Each row below holds a small network's activations on one input, seen along a few directions.
In each table, some parts of the input vary, and every possible input appears once, in random order.
Descriptions start from the smaller parts, as in this example, which fits no table here: ring(8) and (point or line(9) or (values(3) and line(6))).
Shared parts are said once, and a part with two or three values counts as separate values.

A family of inputs:
row 1: [-27.7  -2.2 -14.8  10.7  13.1 -41.0  26.4  40.4   2.7  -2.6  -5.5  53.5
   0.2 -49.4]
row 2: [-35.6  67.8  22.0 -23.7  14.8  51.7  38.3  -4.7  14.7 -22.4  41.1 -12.6
  17.4  32.2]
row 3: [-45.4 -39.8 -46.1 -11.6  48.6 -19.3 -19.1 -12.2 -16.5  12.6  11.8  -5.5
  39.0   2.2]
row 4: [ -9.0 -77.9 -37.7 -24.6  43.8   2.4  11.7 -11.2  -2.7   6.0  -1.9   7.1
  49.8  21.3]
row 5: [ 31.5 -53.7  -7.2 -26.1  23.1 -30.8  74.0  52.0  29.8 -12.0   5.6  52.2
  19.6 -27.7]
row 6: [ 34.8  49.2   0.4  -0.9  11.7  30.5  35.0 -10.6  57.9 -36.8  49.2  -9.0
  -5.8  24.8]
row 7: [-13.7  -9.1 -26.9  23.5 -17.2   0.5 -63.8 -33.2 -30.9  17.1  -0.5 -50.1
  -7.2  28.9]
row 8: [ 13.0  57.3  51.2   2.5 -53.4 -15.6 -22.0   3.3  -2.0   8.4 -39.2   2.3
 -40.1 -44.5]
row 9: [ 16.3 -40.5  -7.3   3.2  11.5 -18.8  56.9  39.5  14.3  -3.4 -10.8  66.9
   7.7 -25.7]
row 10: [ 12.3   4.2   5.0   2.4 -24.2  16.7 -63.0 -41.7 -24.5  14.0 -19.6 -54.2
 -15.8  43.8]
row 11: [ 39.9  38.0  43.1  31.6 -50.8 -13.5 -13.7   0.5   1.3   6.7 -32.9   4.7
 -53.7  -7.5]
row 12: [-17.4  53.3  22.3  55.6  -1.1  60.1  -2.7   8.0 -27.6 -14.0  29.8  -6.5
 -13.9   2.8]
row 13: [  8.7  28.4  12.1  50.4 -48.8 -26.6 -18.1  15.4  -2.9   7.1 -17.4  11.7
 -42.9 -26.7]
row 14: [  3.5 -94.5 -31.8 -62.3  50.3 -11.5  28.6  -1.8  10.3  -2.0  14.0   0.4
  55.1  12.6]
row 15: [-11.3  19.4  15.6 -30.7 -21.5  15.1 -68.5 -43.7 -24.0  21.4 -23.8 -60.8
  -9.3  13.0]
Describe the family of inputs behind these rows.
> values(3) or (values(2) and line(6))
List by row number the other inputs of the same sort as row 6.
> row 2, row 12

A family of inputs:
row 16: [ 50.8 -27.2  16.0   0.7 -34.2 -46.1   6.0  17.7  16.0   8.9 -38.6  26.3
 -27.6 -33.3]
row 17: [ 14.7  -7.1  -0.5 -20.9  -8.6  24.1 -48.2 -50.8  -8.0   9.4  -5.9 -60.7
   2.5  47.7]
row 18: [-11.9  65.6  30.1  43.9 -18.7   9.0  36.1  38.8   4.6 -14.7   6.5  45.5
 -27.3 -35.0]
row 19: [ 48.5  37.5  45.9  -3.0 -27.9   3.7  39.3  20.3  32.1 -16.7  -4.9  20.9
 -29.9 -15.3]
row 20: [-41.7  12.2 -17.6  22.5   2.9  30.7 -61.6 -33.4 -44.7  13.6  10.3 -51.2
   4.6  31.9]
row 21: [-40.3 -31.3 -22.5  11.9  -2.6 -31.4 -58.8  -9.1 -47.6  31.7 -31.1 -11.4
   3.1 -15.2]
row 22: [-42.0 -60.7 -53.6 -18.8  81.6   4.0  61.2  28.9   6.8 -15.5  44.7  42.0
  66.5  -3.2]
row 23: [-34.3  82.6  10.5  27.9   0.4  48.3  -0.9  -7.3  -1.2 -19.8  42.5 -20.8
  -7.8  17.6]
row 24: [ 17.4 -74.6 -28.5 -62.0  54.9  -2.3  65.0   8.1  36.4 -14.9  25.0  18.3
  55.0  21.9]
row 25: [ 17.7 -46.6  -4.3 -32.8 -18.5 -31.4 -45.5 -25.3 -10.5  25.2 -42.9 -25.5
  -1.2   0.2]
row 26: [ -6.0  -7.8  -2.7  47.4 -20.8 -49.6  -0.8  37.6 -14.1  12.4 -30.4  51.2
 -26.1 -52.8]
row 27: [ 27.0  57.6  27.3 -16.9  -8.6  41.2   8.2 -25.4  30.0 -19.6  24.8 -34.6
 -11.8  35.6]
The inputs of row 18 and row 19 match in every part but one. If row 20 is changed in the same way as row 18 into row 19, which row does it become?
> row 17
Describe the family of inputs behind these rows.
> values(2) and (point or ring(5))
